Each row below holds a small network's activations on one input, seen along a few directions.
Each table varies a few parts of the input and shows all the possible inputs, shuffled.
Descriptions start from the smaller parts, as in this example, which fits no table here: one of 5 places around a ring, together with either a single point or (one of 2 separate values, together with one of 4 places along a line) or one of 9 places around a ring.
Shared parts are said once, and a part with two or three values counts as separate values.

Table:
r1: [ -9.0   9.7 -37.3 -12.2   3.0   1.3  -4.7  16.3  -0.7 -12.4  11.3 -23.5
 -18.0   9.0  25.9  -3.0   7.0  20.4 -28.8  -8.6]
r2: [-10.5   4.6 -31.7  21.3  16.3   8.6  27.6 -12.3 -32.5 -11.2 -37.6 -29.7
 -22.0  15.6 -25.6   7.4  -0.6 -18.7 -14.2  -4.0]
r3: [  6.7 -31.3 -13.1  15.6   7.1 -18.5  -0.8  14.2 -26.2  16.6 -14.3 -24.5
   9.1  19.5  19.1  15.6   7.5  -6.9 -15.6 -11.6]
r4: [-14.9  39.3 -22.8  -3.3   1.3  13.4  22.5 -25.2 -41.2 -22.4  13.7  -9.8
 -39.0  12.0 -21.2  16.7  -5.0  12.0 -12.2   1.1]
r5: [ 32.9  -1.3 -16.9 -32.8  49.4 -24.8  32.1 -23.2  -5.4   9.8  23.5 -19.8
 -51.0  -8.6 -52.2  14.9  -1.8  -5.9  39.2  16.9]
r6: [  4.0 -54.7  35.2   2.3  -8.7 -27.8   3.2  -1.1  -8.9   7.9 -28.4   7.4
  24.4  21.7  46.5 -21.6  -7.2   5.4   5.2 -18.2]
r7: [-11.7 -17.9 -40.2  -4.7   6.8 -11.9  -2.0  16.7 -16.1   2.4 -14.5 -22.0
  10.4  12.8  16.8   3.2  -4.5  -4.1 -30.4 -20.4]
r8: [ -2.6  26.7 -16.2  13.8 -31.1  38.5  15.1  -6.1  31.4   6.2  41.6  -4.8
 -33.2  21.8 -17.3  13.9  19.2 -23.2 -32.0   0.2]
r9: [ -6.7 -31.3  65.5  30.4   5.3  11.8   9.2   5.6   3.7  -1.0 -23.7   9.1
  35.7 -26.5   8.8  -8.8 -31.0  37.0   2.0  10.6]
r10: [-25.5   2.6  -0.7 -27.7 -21.8  -3.9  -4.7   8.8  15.1 -18.6  -0.7 -10.6
  -3.1 -11.6  49.8 -30.6  -7.3  28.1  -9.7  -0.9]
r11: [ -0.3  23.0  41.3  -8.6  23.3  20.9 -80.4   3.2  12.2   5.4 -29.7  76.3
  40.7 -53.9 -22.0 -11.8  22.8  23.0  48.1  13.5]
r12: [ -2.1 -42.9  68.2  39.9  15.7   1.6  12.3  -7.2   7.4  -6.0 -27.4  23.3
  38.9  -6.5  13.3 -14.6 -28.2  37.6  12.8  -0.1]
r13: [ 30.6  35.4 -26.4  -8.4  29.5  26.1 -57.1   0.8 -41.1  -3.7 -23.3  51.8
 -13.6  -2.7 -45.4  -4.5  31.3 -39.7  37.3  41.7]
r14: [ 10.2   3.9  64.6 -43.7  50.2  -7.2  12.1  -5.1  38.7 -11.2  25.5   0.1
  24.7 -39.3  -6.5   9.7 -28.8  37.3  54.3   0.5]
r15: [  2.3 -11.7   7.9  53.3 -23.6  10.4  12.5  -9.4  14.0  31.5  25.5 -11.8
  -9.2  27.3 -19.7  27.1  13.3 -62.8 -16.5   1.8]
r16: [ -4.5   6.4 -41.1  -7.8  -0.7  -4.6  11.8  29.9  -7.4  -1.4  -8.3 -21.7
  -1.2   0.4  25.7   1.4   8.1   2.3 -28.9 -13.7]
r17: [  6.8 -22.1  13.4  63.6 -15.8  -5.9  15.9 -11.2  14.6  23.0  21.3   9.4
 -12.9  42.9 -10.7  28.4  11.1 -60.2  -5.1  -4.2]
r18: [ 20.4  16.8  12.0 -44.0  -3.2 -19.8 -88.3  18.5   0.9  -0.4 -30.8  57.2
  24.1 -18.3  -0.6 -34.1  28.4  -7.5  24.2  16.6]
r19: [-13.6  30.3 -29.8   4.5   4.5  27.1  23.0  -6.3 -22.3 -18.8 -11.2 -26.6
 -49.9  12.1 -19.1   8.9   2.2   8.9  -8.0   1.5]
r20: [-17.1  -3.2  -2.4 -23.8 -26.1  -7.3  14.1  25.6   3.7  -7.6 -17.1  -4.4
  11.0 -24.2  48.8 -25.3  -8.5  10.1 -12.5  -9.7]
r21: [ -3.0  35.9 -14.0  12.7 -37.9  26.5  12.9 -30.2   9.5   4.5  73.3   2.3
 -15.2  16.9 -25.0   5.5  16.0 -27.3 -29.3  -8.6]
r22: [ 10.6 -42.9  -8.0  25.3  14.3 -30.0   2.1   5.8 -22.6  13.1 -16.4  -8.4
  13.1  39.2  23.8   9.1   8.4  -5.0  -5.5 -20.8]
r23: [  7.7 -23.4   1.4  52.5  25.2 -11.9  30.3 -21.8 -39.0  -5.8 -37.2 -14.8
 -20.3  35.2 -15.1  15.5  10.7 -22.5   9.7   0.2]
r24: [-37.4  18.7  26.3  -0.4 -10.4  16.8  -4.7 -33.1  16.0 -14.7  13.0  12.0
  29.6 -36.3  16.6   1.5 -34.6  70.6   9.9   7.2]
r25: [ -0.6 -42.6  32.7  -8.5 -18.4 -15.5   0.5   9.6 -12.3  13.6 -24.9  -5.8
  23.8  -1.0  43.5 -14.0 -10.2   5.5  -5.1  -8.7]
r26: [ 27.4  -7.0  23.6 -68.6  15.9 -49.5  -0.4   9.8  30.7   8.0  29.1 -20.0
   9.0  -4.0  11.3 -22.6 -16.5  19.2  44.4  -6.1]
r27: [-21.4  15.2   2.0 -35.7 -29.9 -21.1  -6.3 -19.6  -0.6 -16.2  17.7  -2.9
  14.8 -10.1  43.2 -27.2 -10.1  34.8 -14.5  -2.9]
r28: [ 36.1  -8.0 -20.0 -50.3  34.8 -52.2   1.7  10.3  15.6  19.5  40.2 -25.7
  -7.9   7.4 -15.4   4.9  -2.1  14.6  31.1  -7.5]
r29: [ -2.0  24.9 -20.2  17.7 -33.9  30.1  31.0   7.3  29.6  16.5  19.2  -6.0
 -13.7  18.9 -17.3  21.4  19.4 -38.3 -28.9   0.3]
r30: [-30.9   5.0  26.3  14.1  -9.3  20.9  16.4  25.0  15.5 -11.5 -13.4   8.9
  19.0 -47.2  16.6 -10.9 -30.5  42.5   6.6   2.3]
r31: [ -7.9  25.5 -34.3  10.9   6.1  20.5  37.4  -0.3 -22.7 -10.6 -34.7 -29.9
 -31.1   4.3 -19.7   8.0   6.3 -10.0 -11.2  -1.5]
r32: [-19.7 -30.0   3.7 -26.7 -17.4 -10.1  -0.7  10.7  -4.2  -1.4 -26.7  -6.2
  21.7  -8.3  39.9 -26.8 -21.0   5.3 -19.4 -16.7]
r33: [-37.8   9.3  29.1   9.8  -4.5  30.8  -2.9   0.5  27.9 -20.7   0.4   0.7
  12.0 -38.4  20.5  -9.6 -28.7  62.4  12.3   7.2]
r34: [-30.1 -16.5  34.2  10.8   0.7  14.9   6.9  11.4   8.2 -10.3 -22.7   7.9
  33.2 -34.5   5.2 -19.5 -42.2  35.7  -6.6   1.1]
r35: [-11.6   6.2 -17.8  28.7 -20.7  15.3  18.6   0.8  16.3  20.9  18.6  -2.0
 -10.4  27.7 -21.2  21.6   6.8 -48.1 -29.2  -3.7]
r36: [ 53.2  33.1 -17.7   9.0 -15.8  26.8 -73.9  -5.3  22.1   3.8  13.6  68.1
 -13.6  -5.6 -43.9   8.6  26.8 -78.4  14.1  17.0]
r37: [ 34.0 -20.3 -12.3 -24.4 -10.3 -12.2  23.8  -6.7  41.8   7.8  79.2  -7.6
 -22.0   5.2 -65.9  29.2  25.9 -35.5  33.6  12.8]
r38: [ -7.3  22.9 -33.3 -19.7  -5.9 -16.5  -5.6 -10.3 -19.8 -10.3  32.3 -13.5
   2.1   9.0  21.4   2.0   3.2  24.9 -31.4 -11.1]
r39: [ 41.7  26.5 -23.2 -26.3  17.1 -14.3 -85.3  23.5 -12.5   6.6 -19.4  54.1
  11.3   0.9 -11.3  -5.8  34.5 -16.5  10.6  19.4]
r40: [  3.7 -14.7  -8.2  41.3  18.8   2.8  24.9 -19.8 -39.7  -0.8 -36.3 -36.4
 -21.3  17.1 -21.5  16.2  10.1 -26.6  -0.4   7.5]
Question: Changing only one part turns r37 into r14. The same change can be made to r35. Which row results?
Answer: r34
Question: Changing only one part turns r16 into r31. The same change can be made to r38. Which row results?
Answer: r4
Question: What is each input in this table made of?
Answer: one of 5 places along a line, together with either one of 2 separate values or one of 6 places along a line
Question: Which other rows does r14 become when the choice among 2 separate values takes its other values? List them by row number.
Answer: r11
Question: A walk changes only the place on the line of 6. It starts at r12 and steps to r9. List the rest of the walk in order.
Answer: r34, r30, r33, r24
Question: Which other rows does r37 become when the choice among 2 separate values takes its other values? List them by row number.
Answer: r36
Question: List by row number the other rows that have the place on the line of 5 in common with r25.
Answer: r6, r10, r18, r20, r26, r27, r32

Table:
r41: [ 13.6  26.3  21.7 -83.5   5.0 -17.7 -52.7  -4.3  31.3  -4.5  42.8  40.3
  33.2 -54.4 -10.1 -23.2 -11.0  36.0  41.4  12.7]
r42: [-23.1   1.0  41.6  18.3 -21.5  24.6 -40.6   8.8   6.8  -9.3 -48.6  43.8
  31.0 -27.3  32.0 -27.7  -0.4  18.9   6.4   9.6]
r43: [ 16.0  17.5  -9.9  39.3   2.2  30.9 -18.2 -12.7 -28.7  -0.5 -22.6  33.6
 -13.8  11.2 -41.5   9.9  13.1 -51.1  -7.1  15.8]
r44: [ 12.9  -5.3  -7.3  36.9  10.6   3.8 -15.9  -9.3 -19.9  19.3 -19.0  15.4
   2.1  23.8 -36.9  22.3  31.2 -43.4   3.2   3.9]
r45: [-11.4   7.0 -60.2  13.0 -15.2   5.0  27.1  -3.7 -10.7  -2.2  21.8 -35.1
 -32.0  32.7  -6.7  16.3   8.6 -17.2 -43.3 -13.0]
r46: [ -8.7 -16.8  23.3 -15.5  15.2 -27.3   8.7 -10.6  -5.9 -11.9 -18.2 -16.9
   7.0   2.5  38.3 -18.0 -23.9  35.5  12.1 -11.6]
r47: [-33.2 -24.5  25.9   2.0  -9.4   4.4  57.6  -9.5  19.4 -14.3  23.5 -34.9
   2.3 -22.2  13.2  -2.9 -38.1  56.3   0.0  -3.9]
r48: [ -0.7 -27.6  36.6  23.8  12.1  -4.3 -39.6  18.8   0.6   2.2 -30.4  32.7
  46.6 -14.1  34.8 -10.4 -14.0  29.5   4.2  -1.8]
r49: [ -9.8  16.5 -13.2  22.0 -22.1  17.0  58.7 -13.0  26.2  10.2  48.1 -38.2
 -29.4  26.6 -14.8  28.3  -3.2 -32.9 -29.6 -13.9]
r50: [ 45.9  51.3 -27.0 -43.2  23.8   3.7 -36.0   4.8  32.4   1.8  49.4  22.9
 -39.5  -5.3 -54.7  14.5  36.1 -20.2  43.8  23.0]
r51: [ 17.5  -5.2 -24.7   8.2 -15.0 -11.6  18.1  -9.6 -21.6   6.9  18.9 -15.7
 -30.0  42.0  -4.3   9.0  25.6 -33.4 -15.8  -1.8]
r52: [-34.0   2.3   4.1 -13.7   5.8  -6.0  33.9   6.3 -12.4 -10.5 -10.4 -38.7
  13.4 -15.8  39.8  -5.0 -25.3  56.1 -16.3 -15.0]
r53: [ -0.2 -28.8  23.4 -20.6   9.5 -14.5  -0.7  29.7  -0.9  -0.5 -41.8   2.5
  29.6 -15.7  28.4 -26.2 -16.8  20.1   3.7  -7.9]
r54: [ 15.2 -13.7 -34.3  13.0  -1.0  -7.9  -0.3   4.3 -16.8  13.3 -13.5 -11.9
 -20.5  16.0 -17.6  13.0  18.1 -54.2  -2.5   4.0]
Question: Changing only one part turns r41 into r50. The same change can be made to r47. Which row results?
Answer: r49
Question: What is each input in this table made of?
Answer: one of 2 separate values, together with either a single point or one of 6 places along a line
Question: Which other rows does r49 become when the place on the line of 6 takes its other values? List them by row number.
Answer: r43, r44, r45, r51, r54

Table:
r55: [  9.6  51.4 -62.3 -34.8 -11.4  10.5  17.9  -2.1  16.7  -2.8  57.9 -26.0
 -53.6  11.7 -33.4  17.3  22.0 -25.4 -12.4   2.6]
r56: [-20.8 -24.2  34.7 -24.5  -6.8 -14.9  -1.8   2.5   8.7 -19.3  -6.5  -0.2
  22.6 -28.6  47.4 -31.9 -27.6  67.8  14.0  -0.4]
r57: [-26.6 -19.1  -7.6  40.1 -15.2  21.4  26.3   3.2 -26.7  -2.3 -41.9 -12.6
   4.4   0.0   3.0   0.1 -11.3 -13.4 -31.6  -3.6]
r58: [ 43.9  -1.0 -27.6  -4.2  17.0 -17.6 -61.8  10.4 -31.0  14.0 -31.9  36.8
  -3.4  21.5 -20.6  -1.3  41.2 -55.1  14.2  11.1]
r59: [-25.4  -5.7   2.5  37.7   8.4   6.6   7.8  -0.7 -22.8  -7.5 -27.0 -12.2
  11.6  11.1  30.2   5.1 -10.0  32.6 -23.8 -11.9]
r60: [  1.0  -9.6   3.9  39.4  -4.5  12.7  34.3  -0.5  -4.1   4.7 -23.3 -17.5
 -26.0  27.4  -3.9   9.7   7.6 -36.4  -7.3  -2.1]
r61: [ -5.6 -11.9  36.9 -59.8  30.1 -25.8   1.4  19.8  23.8  -7.5  -4.1  -8.2
  35.5 -49.6  24.8 -22.3 -36.4  68.0  34.9  -4.3]
r62: [-25.9 -12.9  32.7  -9.9 -21.7 -10.0   2.9   1.7   7.0  -2.4  -7.6  -1.3
  37.3 -10.0  53.0 -22.6 -25.0  31.5 -17.9 -17.1]
r63: [ 12.6  10.6 -24.3   4.1   2.4  -8.6  35.1 -39.3 -13.0   3.9  49.9 -26.5
 -37.0  33.0 -39.4  27.0   8.7 -26.8  -2.9  -0.7]
r64: [ 10.3 -13.9 -22.7  28.9  -8.5   3.3  22.7   5.6  16.5  19.0  32.3 -17.3
 -15.7  25.7 -23.0  28.8  13.6 -36.8 -16.3  -5.2]
r65: [ 26.8  36.3  33.7 -17.1  10.2  22.5 -84.9  -0.7  24.9   0.1   2.1  85.0
  24.3 -42.0 -38.1 -10.0  17.3  -6.0  49.0  31.5]
Question: What is each input in this table made of?
Answer: either one of 2 separate values or one of 9 places along a line
Question: Which of the alternatives is r62?
Answer: one of 9 places along a line
